These are the activations of a small neural network, seen along a few directions. Each row is one input.
In each table, some parts of the input vary, and every possible input appears once, in random order.
A made-up example of a description, with smaller parts first: ring(8) and (point or ring(9) or (values(3) and line(4))).
Shared parts are said once, and a part with two or three values counts as separate values.

Table:
row 1: [ 15.2 -10.6 -44.1   0.8  -2.1   6.2 -12.0 -14.9  41.3   5.1   5.5  -1.5
 -29.2  -1.7   9.4 -37.0  19.0]
row 2: [-23.0  12.6   7.1  15.9 -25.9  17.0   9.8  53.8 -16.4  29.7  22.4  -9.1
  13.4   2.3 -15.7  26.2  15.7]
row 3: [  2.0  26.7  40.9   3.5  38.5 -43.8  12.8  -0.4  -8.1 -36.7   4.6   1.6
  20.1  22.1  13.9  30.1 -13.9]
row 4: [ 10.1   7.4 -16.5  13.9 -12.8  36.0  -0.5  42.9  -5.6  16.4  30.2 -24.1
  26.9 -21.7  -1.3  21.4   7.8]
row 5: [  3.2 -56.1  20.3   6.3 -32.9  22.0  14.2 -78.2 -18.2  23.8 -83.5  29.4
  -7.1 -35.7 -63.0 -40.7  17.8]
row 6: [ -1.1 -13.5 -33.7   5.3  -3.9  -4.9  -3.3  -3.7  33.8  11.1   1.9   4.9
 -42.5   9.9   7.4 -33.4  22.5]
row 7: [-18.1  -5.9 -21.5  -0.2 -12.5  -9.5   4.1   0.9  28.7  14.8  -3.4  11.4
 -41.9  27.0  -8.6 -33.0  25.0]
row 8: [ 18.7 -35.7  57.0 -13.2   3.2  -7.0   0.2 -87.0 -60.0 -35.7 -79.9  33.8
  31.2 -41.3 -35.1  -0.8 -28.1]
row 9: [-17.7  10.3   6.2  -0.4 -25.2  30.9  16.0  42.3  -9.7  30.5  23.0 -18.2
  19.1  -5.8 -13.4  23.3  -3.8]
row 10: [ 34.8  17.4  17.5  -0.5  53.7 -29.5   1.7 -13.8   1.7 -46.9  11.9 -12.3
  37.1  -4.9  28.8  22.5 -24.3]
row 11: [-12.1  -4.7 -29.3   2.7 -30.7  26.4 -25.8  38.3 -17.3  19.8  14.2  -0.6
 -10.4  -4.7   7.9   4.2   5.7]
row 12: [  6.9  24.7  38.4 -12.6  38.5 -31.0  19.1 -11.6  -3.2 -33.2   6.2  -7.6
  28.5  10.9  15.4  26.0 -35.3]
row 13: [-11.2  -5.5 -23.0 -16.2 -11.5   3.6   7.7 -10.0  35.9  19.8  -3.3   4.3
 -37.8  16.3  -6.9 -35.4   5.6]
row 14: [  5.2  -1.5 -39.4  -2.1 -28.2  39.1 -33.5  29.2  -9.7  12.0  17.9  -6.9
   1.3 -14.5   9.5  -1.1   1.1]
row 15: [ 22.3  -3.0 -22.3  15.7  16.1   2.5  22.1  -4.6  44.6  12.5  19.8 -17.7
  -4.2  -5.9   1.5 -13.3  25.8]
row 16: [  8.8   9.5   6.5  -8.8  33.5 -35.0 -28.6 -17.8  -8.2 -46.5  -3.4   8.0
  -4.4  10.2  36.4   6.6 -23.6]
row 17: [ -8.0  18.9  18.2 -13.2  23.3 -39.4 -21.0 -12.6 -13.0 -42.5  -9.2  13.6
  -4.7  26.9  21.9   9.5 -18.5]
row 18: [ 18.4  16.7  29.0   6.9  48.6 -39.7   6.3  -5.6  -3.7 -40.6   9.7  -4.8
  21.0   5.7  27.8  27.6 -18.2]
row 19: [ -5.0   1.1  -0.8   1.5   5.1   0.3  39.3  -1.7  40.9  26.7  12.4 -10.8
 -13.0  11.0 -14.7 -12.6  11.7]
row 20: [-21.9   1.9 -17.1 -19.0 -39.1  33.2 -14.9  30.8 -15.5  26.8   8.9  -2.1
  -6.3   2.5  -2.7   1.8 -10.0]
row 21: [-10.9   2.3   1.4  17.1   3.6 -13.5  33.2   9.6  33.5  22.7  12.3  -2.9
 -19.0  21.7 -15.9 -10.5  31.0]
row 22: [  6.3  -5.9 -10.8  21.7  12.6  -9.3  27.3   5.0  38.1  18.9  16.9 -10.1
 -18.9   5.2  -0.7 -10.3  29.3]
row 23: [-28.4   2.8 -16.9  -2.5 -39.4  19.7 -18.6  42.0 -21.9  25.2   8.1   6.4
  -9.9  10.3  -5.2   5.1   9.9]
row 24: [ -6.7   4.5  -5.3  20.2 -16.8  22.9   3.9  50.5 -12.4  24.4  27.4 -16.8
  13.7 -12.2  -3.3  26.0  12.5]
row 25: [ 26.1  10.3  -3.9 -14.8  37.2 -25.8 -36.4 -27.1  -2.0 -52.7  -0.7   1.7
  10.4  -0.8  37.3   1.0 -29.5]
row 26: [ -2.1  18.2  16.5 -29.4  22.8 -27.2 -16.9 -23.5  -8.1 -38.1  -7.6   5.1
   1.6  15.7  24.1   5.1 -39.8]
row 27: [-11.8 -42.9  25.6   1.5 -55.8  55.8  -6.2 -33.0 -65.7  32.5 -62.4  25.3
  24.9 -48.6 -54.8  -8.1   4.7]
Describe the family of inputs behind these rows.
> values(3) and (point or (values(2) and line(4)))
Changing only the values(3) part turns row 25 into row 14. The same change can be made to row 16. Which row results?
> row 11
Which other rows agree with row 1 in the values(3) part? List them by row number.
> row 5, row 6, row 7, row 13, row 15, row 19, row 21, row 22
A walk changes only the line(4) part. It starts at row 10 and steps to row 18. List the rest of the walk in order.
> row 3, row 12
Change only the values(3) part in row 20. List by row number the other rows that result.
> row 13, row 26
Change only the values(3) part in row 7. List by row number the other rows that result.
> row 17, row 23

Table:
row 28: [ 20.8 -25.0 -35.7  22.7  -0.4  30.5 -13.3 -11.7  18.7  15.1   7.1  -5.5
  -6.2 -37.3  14.2 -28.6  22.7]
row 29: [  2.5  -6.0  26.5  -7.5   3.0  -0.7 -29.1   5.6 -69.4 -28.3  -9.4   9.2
  24.4 -22.0  16.2  43.3 -42.6]
row 30: [ 11.8 -13.0 -13.9  24.8 -15.9  21.6  41.3  30.6  11.6  38.6  10.7  -6.4
   9.0  -3.0 -32.7   3.5  39.6]
row 31: [-14.0  10.4  42.1 -13.7  11.5 -31.9   8.0 -37.1 -19.7 -22.3 -26.9  29.2
  14.1  19.7 -14.5  -0.9   0.0]
row 32: [ -8.2 -12.4 -25.0 -35.3 -10.5  -0.2 -30.0 -16.4  -3.9 -18.1 -27.1  23.7
 -34.6  16.6  15.5 -36.5 -25.4]
row 33: [  7.6  41.6  13.4   5.2  71.8 -67.6  31.6  17.4  47.7 -41.0  49.1 -25.8
   2.5  45.5  43.2  22.7  -7.2]
row 34: [  1.4   8.8   8.4 -24.8   1.7  -6.9 -41.2 -32.2 -38.2 -41.5 -21.9  26.6
  10.0   9.4  13.9  -2.4 -15.6]
row 35: [-35.4  -4.5   1.0   6.2 -19.3 -19.1   5.7  -7.4  23.0  35.3 -12.7  10.2
 -47.5  36.0 -11.8 -19.2  22.6]
row 36: [-22.8   4.7 -37.2  -8.1 -43.6  25.9 -29.9  48.2  -4.6  11.1  20.3  -2.9
 -25.9  -1.0  -5.8  -5.4  10.2]
row 37: [-22.0  15.9  -8.2  -7.2 -29.1  48.9 -21.7  52.7 -24.3  34.6  32.8 -20.3
  31.6  -8.8   3.9  24.3 -11.8]
row 38: [-26.1  -5.7 -38.4  -9.5 -24.6   4.9 -41.9   1.4   5.6  17.4 -10.9   8.3
 -49.1  19.3  18.5 -22.3  10.0]
row 39: [-20.6 -10.3  11.6 -20.8  -0.4 -26.9  17.2 -23.9  13.2   2.7 -27.8  25.9
 -31.5  29.8 -16.4 -34.8 -12.2]
row 40: [-10.8  -3.2  61.3   1.6   6.9 -22.4  23.9   2.3 -52.5 -13.4 -19.6   8.9
  25.7 -11.7  -4.8  42.1 -24.7]
row 41: [ 10.7 -26.2   3.4  32.6  12.6  14.9  35.6 -18.3  33.0  30.5   1.2  -5.0
 -10.7 -18.7 -16.1 -23.9  38.8]
row 42: [ 22.7 -14.0 -49.5  12.5 -27.0  33.7 -10.3  38.5  -3.6  26.2  20.0  -9.2
  14.7 -21.5  -4.5  -4.3  24.9]
row 43: [-31.3  22.9  25.4   6.9 -26.2  34.2  33.7  45.2 -11.2  45.6  20.1 -18.6
  26.1   6.4 -18.2  29.3   1.7]
row 44: [ 32.6  -2.0   9.1   8.2  15.2   3.1 -32.3 -33.7 -17.7 -39.2 -25.6  -6.0
  35.4 -27.9   2.8   6.5 -21.1]
row 45: [ 16.9   0.1  42.3  15.6  28.6 -16.8  18.6 -37.2  -1.7 -22.0 -34.5  -4.8
  34.9 -16.6 -24.5   7.9  -3.3]
row 46: [ 29.8  46.9 -18.3  -4.5  64.8 -46.1 -21.1  26.8  37.7 -52.4  59.3 -19.5
   0.2  28.3  72.5  22.1 -23.9]
row 47: [-32.8   7.7  -1.7   8.3 -38.5   7.6  21.1  38.9  11.5  25.3  13.6   0.4
 -27.5  16.2 -33.9   1.0  22.6]
row 48: [ 40.6 -19.5 -25.4 -11.4   0.9  16.1  -7.6 -41.6  16.3 -11.5  -6.7  -9.3
   3.9 -36.7   7.5 -13.7 -10.2]
row 49: [ 26.5 -17.3   8.7  -1.5  18.4  -2.8  41.7 -48.3  28.5   7.2 -10.9  -9.2
   0.4 -22.3 -25.1 -10.7   4.9]
Describe the family of inputs behind these rows.
> values(2) and (point or ring(10))
Changing only the values(2) part turns row 35 into row 38. The same change can be made to row 45. Which row results?
> row 44
Change only the values(2) part in row 28. List by row number the other rows that result.
> row 41

Table:
row 50: [-18.3 -27.7 -15.8  -5.4 -45.6  24.7 -19.3 -14.7 -16.6  23.4 -35.6  22.7
 -26.7  -7.5 -26.9 -29.7  14.3]
row 51: [ -4.7 -29.0  -1.7  18.3 -35.8  37.5  12.7   4.7 -16.7  41.1 -16.2   2.8
   3.4 -28.6 -34.4  -5.3  23.9]
row 52: [ 31.5  15.4  32.3 -30.7  60.5 -49.3 -40.5 -53.2 -33.9 -91.2 -20.9  11.3
  28.5  -3.4  51.6  21.7 -67.0]
row 53: [ -4.6 -32.4  -4.0  -0.2 -32.0  27.7  21.7 -30.6   7.9  36.7 -32.7  10.9
 -14.8 -17.1 -43.2 -33.3  19.9]
row 54: [ -9.0  26.2  63.4  -7.3  28.3 -33.6  15.0   0.7 -37.8 -33.7  -4.4   2.1
  38.9  12.0   4.1  46.5 -34.6]
row 55: [ -1.9   3.4 -20.0   1.6   8.1  -6.4  22.7   1.6  52.0  18.8  18.5 -11.2
 -27.7  18.1   2.0 -22.5  15.9]
row 56: [ -6.0  24.4 -32.4   4.7 -13.9  22.2  -8.3  69.5   9.6  18.2  53.7 -24.4
   6.1   8.4  17.0  19.9   7.0]
row 57: [-14.0   8.9 -34.4  -5.0  -3.9 -10.5 -17.1  20.0  27.1   4.5  19.5   2.9
 -38.8  30.3  20.8 -19.4  12.5]
row 58: [ -1.6   6.8 -18.5  18.3   2.1   3.2  14.7  38.8  25.9  21.3  36.8 -18.4
 -10.8   5.6   9.3   7.0  20.0]
row 59: [ 40.4  15.0  43.7  -0.1  83.5 -73.3  10.9 -66.8  14.3 -78.4 -18.2   5.8
  23.1  10.0  25.5   7.6 -22.9]
row 60: [-11.7 -11.0 -12.5   5.8 -51.3  57.8 -12.3  29.9 -31.8  39.3  -0.4  -4.5
  18.8 -27.8 -25.8   7.4  11.0]
Describe the family of inputs behind these rows.
> values(3) or (values(2) and line(4))
Change only the values(2) part in row 60. List by row number the other rows that result.
> row 56
